Each row below holds a small network's activations on one input, seen along a few directions.
In each table, some parts of the input vary, and every possible input appears once, in random order.
A made-up example of a description, with smaller parts first: one of 2 separate values, together with either a single point or one of 11 places around a ring or (one of 5 places around a ring, together with one of 6 places along a line).
Shared parts are said once, and a part with two or three values counts as separate values.

Other details of the inputs shift rows strongly along two fixed directions, in all tables alike. That doesn't count.

Rows:
x1: [ 12   5  24 -13  43  27   7 -23  15   3   3   4  -8 -10]
x2: [  4  31   6  -8  17  36   5  -9 -14   4 -27 -26  15   3]
x3: [-30 -31  10  29   2  -1   4 -11  10 -10  17  11  -9  -9]
x4: [-17   5 -22  -8 -25 -11 -13  12  -8  10  -1  -7  18   8]
x5: [  9 -27  20  -1  -3 -25  -2   6   3 -12   3  17 -18  -3]
x6: [-32  37  -2   8  31  24  -6  -5  -3  -9 -25   4  31  -9]
x7: [-15  13 -33   1 -27 -10  -1  18  -1  12  -1  -5  10   6]
x8: [-17   2 -20 -10 -23 -13 -11   8  -9   8  -5  -8  19  11]
x9: [  5  38 -15  -4  15  44  11  13  -4   0  -9 -19  12   1]
x10: [ 15  16   4  -5  37  36  17  -4  25   0  19  12 -12 -14]
x11: [ 12 -26   2   0  -1 -21  -5   1  10  -3  22  13  -6  -3]
x12: [  7  42   1 -17  21  20  -9  20 -15 -14 -24   7  16  -4]
x13: [-19  -4 -15  -9 -23  -3  -8   3 -20   8  -5 -19  10  10]
x14: [ 28  16  19  -3  42  10   7 -21  16   1  -4  16  -5 -15]
x15: [ -6   6  -1   2 -26 -23  -7  13 -25  -3 -30  -3   1   6]
x16: [-16  12 -29  -2 -26 -11  -7  15  -3  10   0  -6  11  11]
x17: [ 13  10  23 -15  45  14   3 -21  24   5   1  12   0 -10]
x18: [ 16  10  22  -6  38  28  15 -27  16   5   0   7 -10 -11]
x19: [ -5   0 -11  15 -33   4   8  -5 -18  11 -19 -26   2  16]
x20: [ -9   2  28  21  49  42  12 -15  15 -20   6   5   2 -15]
x21: [ 18  17  20  -2  36  16  13 -27  26   9  -4  18  -5  -8]
x22: [-15  40  -1  10  27  19 -12   0 -10 -33 -34   4  22 -16]
x23: [ 10  40  -1 -11  23  12  -7  -7 -13   4 -31  -6  19  -6]
x24: [ -2 -26   9  -6  -2 -19  -2  -7  17   6  22   9  -5  -1]
x25: [ -3  40   0 -16  21  16  -3 -11  -4  11 -29  -7  22  -2]
x26: [ 10 -14   6   8  -7 -18   2  19  11 -13  17  23 -24  -1]
x27: [ 10 -26   7  -1   0 -24  -6  -2   8  -1  19  10  -7  -5]
x28: [ 12 -22   1   2  -3 -18  -7   4  11   0  26  14  -8  -6]
x29: [ -8   2  -3  -2 -22 -23 -10  15 -25  -5 -29  -4   2   8]
x30: [ -8   3  -9  -6 -24 -18 -11  25 -23 -11 -17   1   8   9]
x31: [ -5  10 -27  -1 -23 -17 -11  16 -16   0   0  -7  13   6]
x32: [ 18  13  20   0  34  29  17 -29  17   7  -2  10 -12  -8]
x33: [ -1 -23  -1   1  -7  -2   6  -3  11   1  34   5 -15   0]
x34: [ -8  -3 -10   9 -30   2   5  -3 -20  10 -17 -29   4  14]
x35: [ -6  -1 -16  -6 -19 -22 -15   6 -19   3 -16 -12  14   5]
x36: [ 14  45  -6  -2  20  14   0 -11 -11   6 -35  -1  16  -3]
x37: [  6 -35  17   7  -5  -2   7 -11   7   3  14 -12 -16   5]
x38: [-10   3 -24   6 -29   9   0  17 -13   3   2 -25   4  16]
x39: [ -1 -27   3  -1  -7  -1   1  -2  11   4  30   5 -13  -2]
x40: [  6 -35  10   3  -7   4   6  -1   8  -2  27  -7 -10   6]
x41: [  0 -20  -4   5  -8   0   6   1  16   4  31   6 -20   1]
x42: [ -5   8  -5   5 -27 -22  -2  11 -24  -2 -31  -1  -1   7]
x43: [-18  -6 -14  -9 -23  -5  -7  -1 -20   8 -12 -20   9   9]
x44: [  0 -28  13   5  -8  -8   7 -18   8  10  13   0 -19  -2]
x45: [ 10  47 -19 -10  22  19  -7  11  -5  -2 -13  -1  17  -2]
x46: [ 12  45   7  -3  16  14   4   1 -16  -6 -44   7   7   0]
x47: [  6 -37  15   3  -5  -1   6  -8   7   0  17 -12 -13   4]
x48: [ 11 -13   2  10  -9 -17   9  23  13 -11  15  24 -25  -7]
x49: [-12  -8 -10  -3 -25   3  -4   8 -21   3  -5 -30  12  14]
x50: [ -1 -28  10  -6  -2 -20  -2 -11  17   6  15   8  -7  -1]
x51: [  0 -17  -1  -1  -6 -15   2  -1  20   3  32  13  -8   0]
x52: [ 14 -14 -11  11  -5 -17   5  10  19   1  26  15 -16  -8]
x53: [ -9   2  -5  -6 -23 -21 -12  22 -25  -9 -20  -2   7   7]
x54: [ 13   4  17 -17  41  32   7 -14  16  -3  16   9  -2  -9]
x55: [ 10 -16   9   3  -7 -20   2  16   6 -15  19  22 -19  -3]
x56: [-15   7 -15   1 -27 -18  -3  -5  -9  17 -19  -9  11   9]
x57: [-10   0 -20   2 -29   7   0  14 -18   1   5 -26   9  15]
x58: [  7 -31   8   5  -9   6   4   2  10   0  30  -6 -12   3]
x59: [ 11 -26   9   3   1 -26  -5  -9   9   3  10   8 -12  -4]
x60: [-18 -26   8  32   7 -19  -4  -5  10 -15  13  19  -4 -14]
Description of these inputs: one of 5 places along a line, together with either a single point or one of 11 places along a line.
Q: Changing only the place on the line of 5 turns x3 into x20. The same change can be made to x32. Which row results?
A: x19
Q: Changing only the place on the line of 5 turns x23 into x25. The same change can be made to x35. Which row results?
A: x50
Q: Which other rows agree with x15 in the place on the line of 5? List them by row number.
A: x5, x12, x22, x26, x29, x30, x42, x46, x48, x53, x55
Q: Start at x29 and move only the place on the line of 5, one step at a time. The first step leads to x59. Which rows follow, in order?
A: x17, x1, x37
Q: Which other rows does x8 become when the place on the line of 5 takes its other values? List them by row number.
A: x11, x30, x40, x54

Rows:
x61: [ -4  50 -14 -16  11  21  -9  15 -24  -5 -38 -13  28   4]
x62: [-17   5 -22   4 -24 -15 -10  15 -19   0 -14  -4  11   5]
x63: [ -1 -26   9   5   1  -6   3  -8  18   0  26   6 -10  -2]
x64: [ -8   7 -16  -3 -27 -20  -7  11 -15   7 -16  -5   7   9]
x65: [  9 -26   9   3  -3  -5   5  -6  11   3  25   3 -16   0]
x66: [-17  -1  -5   9 -24 -17  -5  -1 -23   0 -28 -10   9   6]
x67: [-10   1 -18  -2 -29 -10  -3   5 -13  14  -9 -16   8  14]
x68: [ -5   2 -17  -2 -26 -22  -9   9 -15   4 -13  -6   5   7]
x69: [ 11 -26   7   2  -3  -8   5 -10  15   5  22   4 -16   0]
x70: [ -1 -25   4   6   2  -4   5  -6  15   1  26   7 -12  -5]
x71: [ -1 -30  21  14   0  -5   7 -20   9   2   9   0 -15  -3]
x72: [-13   6 -19   8 -26 -15  -8  16 -15  -1 -11  -6   8   5]
x73: [ 9 28  8 -6 37 37  6 -7 10 -3 -1  0  7 -9]
x74: [  1 -21  11   5   3 -18  -2  -2  16  -6  19  17 -11  -6]
x75: [  3 -23   8   6  -2   1   9  -5  13  -1  24   5 -17  -1]
x76: [ 14  20  11 -11  35  34   5  -4   9  -2  -2  -3   4  -6]
x77: [ 20  29  12 -13  38  22   1  -2   3  -7  -9   9   5  -8]
x78: [ 13  31  11 -11  38  28   4   0   5 -11  -9  12   4 -10]
Q: What do these inputs look like to the network?
A: one of 2 separate values, together with either a single point or one of 8 places along a line
Q: Changing only the choice among 2 separate values turns x62 into x70. The same change can be made to x68. Which row results?
A: x69
Q: Which other rows does x77 become when the choice among 2 separate values takes its other values? List them by row number.
A: x65
Q: Which other rows does x71 become when the choice among 2 separate values takes its other values? List them by row number.
A: x66

Rows:
x79: [ 31 -28  26 -11  19  -7  11  -5  34   2  37  24 -30  -6]
x80: [ 15  19  10  -7  51  43   9 -11  21  -6  15   3   6 -12]
x81: [ 36  -1  24 -17  45  16   7  -4  33  -6  31  22 -15 -13]
x82: [-33 -20 -11  13 -38 -19  -7   4 -15  -1  -9 -10   5   8]
x83: [-13 -15 -16   1 -44 -20  -2   0 -13  20  -5 -15   0  15]
x84: [ -8  -8 -30   4 -39 -26 -10  25 -10   3   9  -6   5   9]
x85: [-11  23  -4   4   1  19  -4  -6 -25   0 -36 -25  19   5]
x86: [  2 -35  11  18 -11 -26   6  11  19 -14  31  29 -29  -6]
x87: [ -2  21 -19  -3 -29 -19  -7   8 -24  11 -33 -14  13  11]
x88: [ 11  18  30  -7  56  23   1 -21  10  -9 -11  13   7 -16]
x89: [ -8  28  -8  -4   3   7  -9  -7 -22   4 -35 -15  24   4]
x90: [ 10  32  -1 -22  34  37   0  -5   2   3  -1  -8  18  -2]
x91: [  2  32  -6  -4  31  46   4   0  -2  -5  -3 -15  17  -4]
x92: [  2  40   7 -13  33  17  -5   7  -3 -13 -25  13  15  -9]
x93: [ 21  19  28  -1  46  39  16 -27  12   0 -10  -3  -4 -10]
x94: [  6  46   6 -12  30  18  -8   7 -22 -16 -41   1  21  -6]
x95: [ 18   9  30  -4  44  14   6   0  17 -22   3  30 -12 -17]
x96: [ 21 -39  15   4 -17 -25  11   0  16   3  25  17 -35   1]
x97: [ 20  39  -3 -23  28  30  -2  13  -5  -7  -7  -3  12  -1]
x98: [ 21 -26  17  11  21 -11   9   0  39  -9  42  35 -26 -16]
x99: [  2  45 -10 -11   8   4 -11   6 -25  -1 -45  -9  26   3]
x100: [  9 -50  22  13 -12  -7  17 -17  20   9  31   2 -33   2]
x101: [  1  -9 -13   7 -45 -32  -3  10 -20   6 -15  -8  -6  11]
x102: [ 29 -27  29   3  21 -15  11 -25  32   6  24  24 -30 -13]
x103: [-14 -18 -12  12 -42 -21   0  -9 -15  15 -13 -21   0  13]
x104: [ -1 -39   0  -1 -28 -20   3  -3   9  14  27  -3 -15   9]
x105: [ -2 -53  28  19  -1 -23   4 -19  17  -6  22  12 -22  -7]
x106: [-10  11  -8  -1 -15 -22 -14  12 -24  -5 -30  -3  16   3]
x107: [-24 -14 -23  17 -31  -9  -2   8  -6   3   8 -11   5   6]
x108: [-16   4  -9   7 -18  -5  -7  -7 -21   4 -27 -21  15   9]
x109: [ -1  36 -24 -13  11  16  -9  11  -8   1  -8  -8  22  -1]
x110: [ 10  -6  36  -1  49  16   8 -19  30 -12  17  28 -12 -19]
x111: [  9  26  22 -13  53  22   1 -10  16 -12  -6  24   3 -18]
x112: [ 23 -27  18  13  20  -6  11   4  34 -14  42  34 -31 -16]
x113: [-31   9 -16  14 -20   9  -2  10 -17  -4 -13 -15  11   7]
x114: [ -8 -42  -2   7 -38 -12   6   1  -1  11  22 -16 -17  13]
x115: [-28  28 -30  -1 -21  -7 -12  17 -22   0 -23  -6  21   6]
x116: [  9 -35   8  15 -26 -38  -2   3  -2  -6   6  10 -21   2]
x117: [ 17  24   8 -10  51  38   5  -9  20  -4  15   8   8 -13]
x118: [ 22 -41  16  -3 -11 -20   9   5  20   0  36  16 -34   1]
x119: [ 18  16  20 -21  47  42  13 -18  18   3   7  -1   0  -5]
x120: [-18 -46  10  24 -29 -26  -1  -5  -9  -5   4  -7 -11   4]
x121: [  3 -35  -8  -3 -25 -27  -4   5  10   7  33   2 -13   4]
x122: [ -2  16 -29  -1 -21  -3  -9  27 -18  -5  -4 -10  12   7]
x123: [-11 -14 -14   7 -36 -37 -13   2 -17   7 -14  -7   4   8]
x124: [-19  35 -12  -2  11  19  -4   4  -9  -3 -18  -2  21  -1]
x125: [ -5 -10 -15  -5 -35 -24  -3   3 -10  17  -4  -7  -4  11]
x126: [-14 -19 -18  -1 -33  -7  -4   5  -9   9  12 -22   5  13]
x127: [-11  29  12  -1  32  38   2  -5  -7 -12 -23  -5  14  -7]
x128: [ -3  32 -10  -7  -2   9  -2 -10 -19  13 -34 -18  19   6]
x129: [-15  30 -15   6  10  34   1   6 -11  -4 -13 -16  19   0]
x130: [ -1  55  -5 -11  33  24  -4  12  -4 -11 -25  10  20  -7]
x131: [-10  16 -27 -19 -27  -7 -10  13 -21  15 -15 -19  16  14]
x132: [-16  17 -31   2 -18  -7 -10  16 -12   3  -7  -5  16   3]
x133: [-11 -37   3  11 -27 -45 -10  -1  -4  -1   4   8  -9   0]
x134: [-25  17 -33   6 -24  -1  -9  13 -18   5 -11 -14  22   7]
x135: [ 23 -14  29  -5  44  36  15 -16  30  -5  35   5 -17 -11]
x136: [ -4  20 -21 -12 -30 -12  -6  14 -23  13 -27 -13  11  14]
x137: [  6 -47  16   8 -15 -14  14 -18  21  12  28   4 -28   3]
x138: [-22 -37  -1  22 -24 -19   4  -1  11  -3  23   6 -14   2]
Q: Changing only one part turns x111 into x127. The same change can be made to x115. Which row results?
A: x113
Q: Changing only one part turns x85 into x123. The same change can be made to x91. Which row results?
A: x109
Q: What do these inputs look like to the network?
A: one of 6 places along a line, together with one of 10 places around a ring
Q: Which other rows does x103 become when the place on the line of 6 takes its other values? List them by row number.
A: x87, x93, x101, x102, x128

Rows:
x139: [ 17 -54  40   1  13  -2  14 -18  31   0  41  11 -33  -2]
x140: [ 37  27   7 -23  43  34   4  -8  11   4   6  -8   8  -5]
x141: [ 11  29  19   8  53  21  -2 -11   5 -20 -19  16   8 -21]
x142: [ 24  30  -1 -12  47  38   1   4  14  -9  14  -1  13 -10]
x143: [  5 -51  32  10  18   2  11  -6  35 -13  50  19 -27  -9]
x144: [  9 -54  27  27  21  -2   9 -21  32 -12  46  12 -25 -16]
x145: [-21  43 -22  -3 -19  18  -1  -2 -35  12 -50 -31  28  15]
x146: [-11  47 -19 -24 -17  -1 -14  18 -40   3 -53 -15  25  12]
x147: [ -1  32  15  -4  43  43  13  -2  16  -9  -4  12   3 -10]
x148: [ 18  17  21  -5  48  39   6 -28   3   0 -11 -13   9 -10]
x149: [ -7 -18 -33  18 -49 -28  -2  20   1   7  21  -5  -6   9]
x150: [-20  43 -39 -15 -13  21 -14  25 -35  -1 -21 -29  37  11]
x151: [ 12 -22 -18   3 -47 -52 -10  15 -11   7   0  -2  -7  11]
x152: [-11 -29   2   5 -46 -44  -7  10 -15   3 -11  -1 -10  12]
x153: [-15 -26 -14   1 -54 -26   5   6  -7  16   5  -8 -15  16]
x154: [-11 -22 -20   9 -43 -43 -12  26 -12  -5   7  11  -5   4]
x155: [-16 -41  -5  12 -46 -22  -4  -5 -16   9   3 -24  -3  15]
x156: [ 30  39   4 -10  49  16  -2  10  12 -16  -3  21   9 -15]
x157: [ 12  29  23 -15  39  39  16 -14  12   4 -13   4  -1  -3]
x158: [  3  28  12 -27  51  16  -4 -32  21  16  -7  12  19 -11]
x159: [ 30 -49  27  -5  12  -5  11 -15  31   5  51  13 -33  -6]
x160: [ 10  35  17 -16  48  23  -2   6   8 -19 -10  25   2 -14]
x161: [-11 -31   0  14 -45 -45  -7   0 -18   2 -14  -2  -7   9]
x162: [  4 -43  28  27  13  -3  17 -18  38  -9  41  26 -33 -12]
x163: [ 20 -46  33  23  12  -8  20 -34  34   7  30  15 -38 -11]
x164: [ 25  35   9 -20  39  35  13 -11  12   9  -3   7  -2  -5]
x165: [-39 -27 -26   6 -36 -44 -18  -2   4  15  15   6  13   2]
x166: [-30  45 -33  14 -13  19  -6   5 -32   2 -42 -28  32   5]
x167: [ 27 -47  41  19  18 -27   9 -27  26  -5  18  26 -34 -15]
x168: [-27 -24 -22  12 -50 -22   1  18  -4   4  14   0 -11  11]
x169: [-32  35 -27   1 -10  25 -14  11 -37  -6 -34 -34  39  10]
x170: [ 12  38   1 -10  42  38  10   1  15  -4   7  14   3 -12]
x171: [ 36  37   4 -16  39  32  13  -9  17  10  -2   3   1  -5]
x172: [-24 -27  -6  15 -43 -41  -9  22 -12 -10  -2   7  -6   7]
x173: [-17  37 -25 -27 -17  21  -9  13 -38  10 -36 -36  30  17]
x174: [-29  39 -33 -17 -14  25 -13  24 -35  -4 -26 -28  34  13]
x175: [-24 -28  -7  25 -41 -42 -10  12 -15 -11  -4   4  -3   4]
x176: [  2 -24 -11  -1 -47 -47  -9  14 -15   8  -2   2 -11  10]
Q: Changing only one part turns x167 into x141. The same change can be made to x151. Which row results?
A: x156
Q: What do these inputs look like to the network?
A: one of 2 separate values, together with either a single point or (one of 3 separate values, together with one of 6 places along a line)
Q: Which other rows does x166 become when the place on the line of 6 takes its other values? List them by row number.
A: x147, x149, x162, x168, x170
Q: Which other rows does x175 become when the choice among 2 separate values takes its other values? List them by row number.
A: x161
